Each row below holds a small network's activations on one input, seen along a few directions.
In each table, some parts of the input vary, and every possible input appears once, in random order.
Descriptions start from the smaller parts, as in this example, which fits no table here: one of 4 places along a line, together with either a single point or one of 11 places around a ring or (one of 2 separate values, together with one of 8 places around a ring).
Shared parts are said once, and a part with two or three values counts as separate values.
In the rows, 128 means zero.

Other details of the inputs shift rows strongly along two fixed directions, in all tables alike. That doesn't count.

Rows:
x1: [109 101  74 187  80 103 148 114 136  94 114]
x2: [155 184 126 178 112 207 113 104 111  63 124]
x3: [ 90 103 115 101 134  83 121 137 142 157 111]
x4: [100  92  99 176  89 121 162 111 144  79 118]
x5: [158 144 151  78 165 148 119 136  99 157 142]
x6: [ 95 100  96 178  84 120 166 123 132  95  97]
x7: [153 158 166  95 158 161 107 141 139 159 135]
x8: [104 103 119 105 119  69 118 115 156 166 120]
x9: [ 94  98 137 106 130  82 123 118 180 144 121]
x10: [166 156 103 171 127 192 133 145  91  88 136]
x11: [ 89 106 130 102 127  73 122 149 149 148 126]
x12: [ 96  96 123  90 134  79 135 127 122 156 109]
x13: [159 147 130 160 117 188 153 129 100  94 126]
x14: [156 145 120 167 120 169 149 145  87  81 152]
x15: [158 148 153  86 167 150 107 139 104 163 145]
x16: [154 154 146  91 168 154  99 145 117 159 146]
x17: [110  99  80 179  81 104 153 110 126  99 117]
x18: [108  97 124 100 120  69 130 107 139 162 120]
x19: [ 94 106 140 108 129  87 127 130 159 159 100]
x20: [ 93 108  83 189  92 103 155 146 132  79 121]
x21: [172 146 108 166 109 173 135 118 103 100 146]
x22: [ 95  95 126  94 137  73 132 126 124 160 107]
x23: [164 162 124 177 124 199 135 137 118  92 132]
x24: [156 150 148  83 165 154 101 147 112 160 143]
x25: [158 150 175  88 160 156 121 128 118 158 133]
x26: [156 147 149  86 165 149 112 140 105 160 143]
x27: [ 93  99  86 182  87 106 162 140 117  81 123]
x28: [ 93  97 138 110 132  83 121 116 180 145 123]
x29: [162 155 127 173 121 196 134 136 113  93 130]
x30: [ 96  92  95 183  93 114 152 112 157  79 115]
x31: [ 91  93 139 104 128  84 125 115 175 147 122]
x32: [ 92 100 119 104 137  79 117 134 137 158 109]
x33: [152 148 166  90 162 136 108 150 112 153 161]
x34: [163 149 129 164 118 187 154 129 100  92 125]
x35: [ 96 105 142 109 129  87 138 124 150 158 102]
x36: [151 150 161  90 159 140 103 157 119 150 157]
x37: [157 151 117 174 121 178 131 154  99  81 155]
x38: [ 93 102 143 109 126  87 134 122 150 160 103]
x39: [ 92 104 116 101 136  77 119 137 145 159 108]
x40: [ 96  95  75 174  89 117 160 131 110  89 105]
x41: [158 151 168  84 165 137 118 146 106 152 159]
x42: [ 87 105 130 107 131  69 120 147 151 149 128]
x43: [131 189 140  94 172 180  89 120  81 148 109]
x44: [160 163 168  94 162 161 107 141 140 161 134]
x45: [ 99  88 144 104 131  80 136 106 158 143 120]
x46: [ 72 141 130 105 120  62 105 132 132 146  94]
x47: [163 140 126 165 121 187 143 119 122  84 147]
x48: [105 103  73 185  80 101 144 112 141  96 115]
x49: [166 151 149  96 151 138  98 122 131 167 153]
x50: [162 156 125 170 118 198 138 139 114  92 130]
x51: [ 96  96  91 180  92 119 154 116 161  77 119]
x52: [105 143  82 182  75  92 124  92 119  92  85]
x53: [157 134 171  83 157 150 120 116 134 147 151]
x54: [162 138 171  88 161 150 121 116 133 146 151]
x55: [147 203 123 181 115 220 127 115  93  85 101]
x56: [166 145 153  90 150 136 103 117 122 168 154]
x57: [158 142 167  97 161 152 104 125 150 148 151]
x58: [112 100 128 101 125  69 128 105 138 164 121]
x59: [167 143 152  84 151 134 113 115 116 164 151]
x60: [ 90  95  89 177  88  98 170 136 114  81 120]
x61: [155 151 164  88 163 138 111 151 114 154 160]
x62: [160 138 127 169 120 186 143 117 120  81 147]
x63: [106 106 117 107 117  74 118 117 158 161 122]
x64: [107 108 117 110 121  73 118 117 159 163 123]
x65: [159 153 114 175 121 178 134 155  99  78 153]
Each input here is: one of 5 separate values, together with either a single point or (one of 3 separate values, together with one of 4 places along a line).
The inputs of x32 and x37 match in every part but the choice among 5 separate values. If x22 is changed in the same way as x32 into x37, which row does it become?
Answer: x14
Which other rows agree with x13 in the choice among 5 separate values? List them by row number.
Answer: x6, x7, x19, x23, x25, x29, x34, x35, x38, x44, x50, x55
Change only the choice among 3 separate values in x53. List by row number the other rows that result.
Answer: x45, x54
Change only the choice among 5 separate values in x39. List by row number the other rows that result.
Answer: x9, x20, x44, x64
Change only the place on the line of 4 in x5. List by row number the other rows that result.
Answer: x10, x26, x39

Rows:
x66: [ 73 100 122  70 140  53 107 150 132 179 126]
x67: [152 216 183  67 179 173  62 129 120 178 124]
x68: [ 92 100 136  87 125  64 123 136 168 200 101]
x69: [ 85  97  59 188  64 102 168  97  97  85  77]
x70: [ 57 115  81 199 111 120 189 184  58  73  55]
x71: [ 81 125 117 185  93 129 140 110 165  70  93]
x72: [ 76 110 129 176 135 133 191 187  93  75  85]
x73: [ 76 128  56 208  81 110 128 101 131  79  65]
x74: [193 179 164  64 171 129  83 131  98 191 168]
x75: [105 101 117  86 132  27 107 112 135 189 119]
x76: [ 92 100 120  68 134  58 119  94 131 194  89]
x77: [203 151 189  67 182 133  95 120 129 172 192]
x78: [187 181 187  66 170 180  92 156 124 202 154]
x79: [175 178 177  48 167 164  96 116  88 192 136]
x80: [185 173  84 174 130 222 124 159  63  71 169]
x81: [201 158 193  62 178 139 100 127 130 170 193]
x82: [ 99  88 117  92 136  60 116 124 172 204  98]
x83: [184 161  75 180 132 213 121 150  67  74 163]
x84: [ 87  73 136  70 151  59 120 145 165 158 148]
x85: [108  92 118 181  84 126 169 138 170  95 118]
x86: [ 60 120 177  85 135  73 107 116 192 156  96]
x87: [170 147 187  48 190 165  97 165 128 156 194]
x88: [186 198 155 164 147 242 109 123 125  72 148]
x89: [119  81  98 169 104 128 164  80 136  88 117]
x90: [ 72 142 133  84 141  68  85 109 157 181  78]
x91: [ 98 111  72 200  61  82 159 126  98  82 114]
x92: [110 101  59 204  75 120 163 128 138  99  97]
x93: [ 94  90  99 167  94 122 160 155 128  65 145]
x94: [178 132 171  52 200 161  91 153 132 160 192]
x95: [124  88 102 181  97 131 165 130 173  98 123]
x96: [220 152 142 164 146 236 135 136 138 103 171]
x97: [107  91 160  82 129  39 131 121 164 167 142]
x98: [ 85  76 162  72 133  64 139  90 165 170 111]
x99: [191 180 107 181 105 183 130 133  65  84 159]
x100: [ 53 142 147  86 127  60  88 119 156 177  74]
x101: [171 179 102 174 119 223 126 169  56  67 169]
x102: [211 166 160 162 135 240 140 148 133  97 174]
x103: [ 95  77 153  70 142  69 134  87 165 172 115]
x104: [102  92  47 187  79 105 159  89 103  93  79]
x105: [ 91 113 103 187 105 127 136  98 168  75  96]
x106: [125 107 118 176  83 102 162 127 130  80 144]
x107: [203 167 163 144 133 240 145 109  91  83 163]
What do these inputs look like to the network?
Answer: one of 2 separate values, together with either a single point or (one of 4 places along a line, together with one of 5 separate values)
The inputs of x95 and x92 match in every part but the choice among 2 separate values. If x96 is changed in the same way as x95 into x92, which row does it become?
Answer: x82
The inputs of x90 and x88 match in every part but the choice among 2 separate values. If x74 is changed in the same way as x90 into x88, which row does it become?
Answer: x81
Change only the choice among 2 separate values in x103. List by row number the other rows that result.
Answer: x76

Rows:
x108: [173 148 127 172 113 183 133 110 148  96 135]
x109: [107 101 123  93 145 100 124 126 124 157 115]
x110: [176 165 173  89 157 177  92 115 152 155 147]
x111: [156 142 142 159 117 177 145 124 116  80 152]
x112: [146 163 149  96 171 154  95 163 114 151 143]
x113: [ 98 106  95 176  95 123 152 149 137  94 119]
x114: [ 60 158 119 107 125  77 113 128  86 176  38]
x115: [104 114 116  97 125  72 116 126 123 159 128]
x116: [160 159  98 163 121 160 121 137  78 100 151]
x117: [ 89 112  85 181  93 113 132 102 148  89  94]
x118: [ 92 113 146  95 137  84 117 121 139 138 118]
x119: [ 91 113  85 175 104 113 151 148 127  89 110]
x120: [ 94 106 109 165  98 109 158 118 129  73 115]
x121: [173 132 163  88 163 168 123 130 118 162 156]
x122: [115 109 123 100 119  80 120 127 133 160 134]
x123: [161 133 110 157 130 184 151 129  95  98 140]
x124: [185 153 156  91 151 138 110 135 121 161 166]
x125: [118 104 168 104 132  96 137 120 160 141 138]
x126: [117 111 145 115 137 100 130 152 157 152 132]
x127: [176 124 123 159 125 182 157 129 115 102 148]
x128: [ 96 120 133 105 131  95 113  99 168 156 109]
What do these inputs look like to the network?
Answer: either a single point or (one of 4 places along a line, together with one of 5 separate values)
Change only the choice among 5 separate values in x111. List by row number the other rows that result.
Answer: x110, x113, x121, x122
